Each row below holds a small network's activations on one input, seen along a few directions.
Each table varies a few parts of the input and shows all the possible inputs, shuffled.
A made-up example of a description, with smaller parts first: one of 4 places along a line, together with either a single point or one of 9 places along a line or (one of 3 separate values, together with one of 8 places around a ring).
Shared parts are said once, and a part with two or three values counts as separate values.
(in the rows, 128 means zero)

Other details of the inputs shift rows strongly along two fixed directions, in all tables alike. That doesn't count.
To show where, the next rows are all for the same input, with only those details redrawn:
[ 98 149 120 132 144 148 112 123  87 142 144 133]
[148 120 129 140  60 120 135 140 127  67  60 211]
[123 150 136 163  54 136 103 132 100  77  71 212]
[104 124 106  97 199 143 143 124 103 170 176  87]
[122 152 137 165  52 137 101 132  98  76  70 215]
[104 154 127 147 109 145 105 126  88 118 118 164]
[190  47  98  59 141  91 224 149 189  91  85 145]
[103 125 106  97 198 143 142 124 102 170 176  87]

Rows:
x1: [103 150 133 139 144 153 113 108  76 111 157 135]
x2: [ 93 129 146 136 140 124  90  92  84 111 154 126]
x3: [ 98 129 117 121 155 106 114 117 110 182 156  86]
x4: [139 163 166 127 133 157  94 112 147 168 152  96]
x5: [ 97 138 140 159 121 124  93 124  94 159 131  98]
x6: [135 140 152 183  76 137 100 106  93  56  78 217]
x7: [111 120 114  97 198 131 129 114  95 132 192  82]
x8: [194  57 122  63 139  54 207 141 209 107  61 105]
x9: [185  52 120  96 116  90 214 171 246  96 107 102]
x10: [189  44  94  55 138  76 205 154 190  85  89 139]
x11: [124 147 123 124 209 131 141 118 120 188 143  68]
x12: [127 161 137 185  61 144 111 145  95 113  84 161]
x13: [103 162 147 134 157 128 118 141 164 154 166  73]
x14: [113 153 117 161 142 135 115 121  98 171 132 128]
x15: [132 135 127 104 162 157 114 113 150 203 202  71]
x16: [105 152 126 145 111 145 107 126  89 119 119 162]
x17: [136 154 166 170  70 172  77 122 132 144 137 132]
x18: [139 134 138 163  33 105 124 155 188  79  90 185]
x19: [ 92 122 124 108 177 135 124 133 162 148 199  83]
x20: [129 186 145 168  76 131 108 134 105 109  69 163]
x21: [133 149 141 198  79 140 106 135 100 120  77 167]
x22: [ 96 127 138 138 110 115  86 111 100 120 116 151]
x23: [203  50  99  82 120  78 215 170 193 101  78 110]
x24: [120 173 127 175  57 131 105 138  96 119  90 183]
x25: [111 144  99 119 159 118 124 138 104 177 166  86]
x26: [123 133 150 114 139 168  87 106 135 157 181 118]
x27: [ 97 126 131 119 167 142 122 112 151 110 199  88]
x28: [196  37 102  75 157  88 218 138 193  98  76 152]
x29: [117 160 118 115 175 120 122 133 111 167 144  67]
x30: [133 114 146  91 185 169 116  87 139 150 219  77]
Q: Describe the family of inputs behind these rows.
A: one of 5 places along a line, together with either one of 2 separate values or one of 4 places along a line
Q: Changing only the place on the line of 5 turns x21 into x11. The same change can be made to x5. Which row results?
A: x8
Q: Change only the place on the line of 4 in x16. List by row number the other rows that result.
A: x10, x22, x28

Rows:
x31: [115 149 116 134 127 125 120 142 110 150 128 119]
x32: [150  79 108  86 143 108 165 127 144 128 128 129]
x33: [ 93 143 123 127 162 141 109 120 105 150 163 118]
x34: [105 136 128 126 140 125 111 115  97 134 127 131]
x35: [121 116 129 127 132 120 120 113 106 120 129 128]
x36: [137 145 177 170  16 140  80 132 163  58  91 190]
x37: [142 145 137 151  59 129 105 123 100  82  69 204]
x38: [ 90 152 121 139 148 145 108 124 104 159 174 108]
x39: [111 139 131 132 145 130 113 119 110 114 142 125]
x40: [150  94 109  87 152 111 167 136 157 112 133 128]
x41: [126 142 132 141 136 142 134 127 121 131 122 130]
x42: [129 134 127 125 156 146 129 119 112 129 145 124]
x43: [145  96 106 109 133 107 163 148 151 144 122 116]
x44: [146 163 169 167  85 148  88 119 156 140 125 128]
x45: [131 158 163 159  78 130  84 124 164 135 129 125]
x46: [ 98 143 122 122 166 136 112 119 106 138 168 107]
x47: [147  89 117 106 146 106 172 135 161 112 130 109]
x48: [125 120 123 130 132 138 124 121 120 123 140 141]
x49: [142 108 114 107 137 112 167 142 159 123 119 129]
x50: [ 96 129 123 129 160 137 110 116 107 141 173 108]
x51: [138 153 154 145 112 141  98 123 162 159 147 105]
x52: [109 154 118 128 159 148 124 126 108 155 162 103]
x53: [135 146 139 174  43 135 107 134 121  80  79 203]
x54: [155  77 117  81 162  94 178 125 149 114 106 116]
x55: [118 155 157 141 142 137  93 115 156 171 173  69]
x56: [119 129 150 120 119 147 103 128 162 130 170 101]
x57: [132 155 140 172  55 111 107 143 113  83  60 179]
x58: [106 148 130 148 134 121 115 133 106 145 116 113]
x59: [138 142 164 155  24 143  88 137 167  77 104 189]
x60: [107 154 130 158 102 119 106 139 107 131  98 140]
x61: [135 118 129 127 134 138 126 113 102 132 127 137]
x62: [169  95 104  94 139 104 183 152 160 131 101 116]
x63: [115 157 127 146 101 133 113 134 116 115 124 152]
x64: [118 145 126 133 106 129 105 121  96 118 118 159]
x65: [171  82 119  86 153 111 181 125 146 121  98 131]
x66: [116 132 124 125 152 140 124 120 116 136 141 130]
x67: [112 135 125 147 130 122 118 132 109 142 129 110]
x68: [112 140 117 132 138 122 127 140 116 160 125 115]
x69: [ 92 160 124 136 155 138 111 125 103 148 166  97]
x70: [121 144 125 158  95 135 109 136 106 138 110 146]
x71: [122 133 129 142 105 139 105 115  94 124 119 159]
x72: [121 141 125 135 131 135 133 130 125 132 125 133]
x73: [133 150 151 139 108 133  99 127 168 160 152 105]
x74: [109 125 131 139 141 132 112 116 112 118 148 126]
x75: [148  88 110  82 151 104 168 129 144 129 114 128]
x76: [173  81 111 104 140 110 184 145 160 133 104 114]
x77: [113 130 127 132 168 154 117 112 101 150 171 110]
x78: [137 133 158 131 107 164 108 126 159 126 152 119]
x79: [107 144 131 134 174 154 116 111  99 151 158 113]
x80: [105 140 122 119 165 144 114 111  87 163 147 114]
x81: [131 146 141 155  52 117  98 124 102  69  67 204]
x82: [101 138 130 135 142 131 110 121 113 124 138 132]
x83: [113 119 118 123 142 134 122 122 121 133 158 130]
x84: [153  82 112  98 137 102 180 140 172 110 125 118]
x85: [110 136 122 144 125 122 116 136 111 146 132 115]
x86: [171 103 123 123 109 109 170 147 154 114  66 149]
x87: [ 93 152 130 139 164 134 117 122 108 148 155  94]
x88: [161  91 117 107 146 124 178 134 157 124 128 117]
x89: [ 99 131 124 128 151 134 105 111  89 149 159 111]
x90: [178  97 125 105 108 113 164 128 139  90  77 165]
x91: [104 137 134 138 149 130 113 118 109 119 136 127]
x92: [158  95 116  96 146 100 183 140 168 102 116 112]
x93: [114 146 119 134 131 118 122 139 113 143 127 110]
x94: [154  98 108 101 147 109 175 147 154 145 102 112]
x95: [118 152 121 135 163 144 125 132  98 171 146  91]
x96: [165  87 110  86 149 114 177 135 162 107 120 132]
x97: [142  98 115  99 149 105 174 139 165 119 120 114]
x98: [106 138 125 115 170 129 117 112  91 144 155  98]
x99: [176 104 124 114 109 115 178 141 164  88  87 153]
x100: [125 150 159 147  75 164  86 127 150 117 143 145]
Q: Describe the family of inputs behind these rows.
A: one of 5 places along a line, together with either one of 2 separate values or (one of 3 separate values, together with one of 4 places along a line)
Q: Changing only the place on the line of 5 turns x75 into x54. The same change can be made to x33. Which row results?
A: x91
Q: Changing only the place on the line of 5 turns x46 into x42. The same change can be made to x56. Which row results?
A: x78
Q: Change only the choice among 2 separate values in x78. List by row number the other rows that result.
A: x44
Q: A walk changes only the place on the line of 5. It starts at x67 and steps to x85. List the rest of the walk in order.
A: x43, x70, x76
Q: Change only the place on the line of 4 in x66. List by row number the other rows that result.
A: x72, x80, x94
Q: Change only the choice among 3 separate values in x85. List by row number the other rows that result.
A: x60, x93
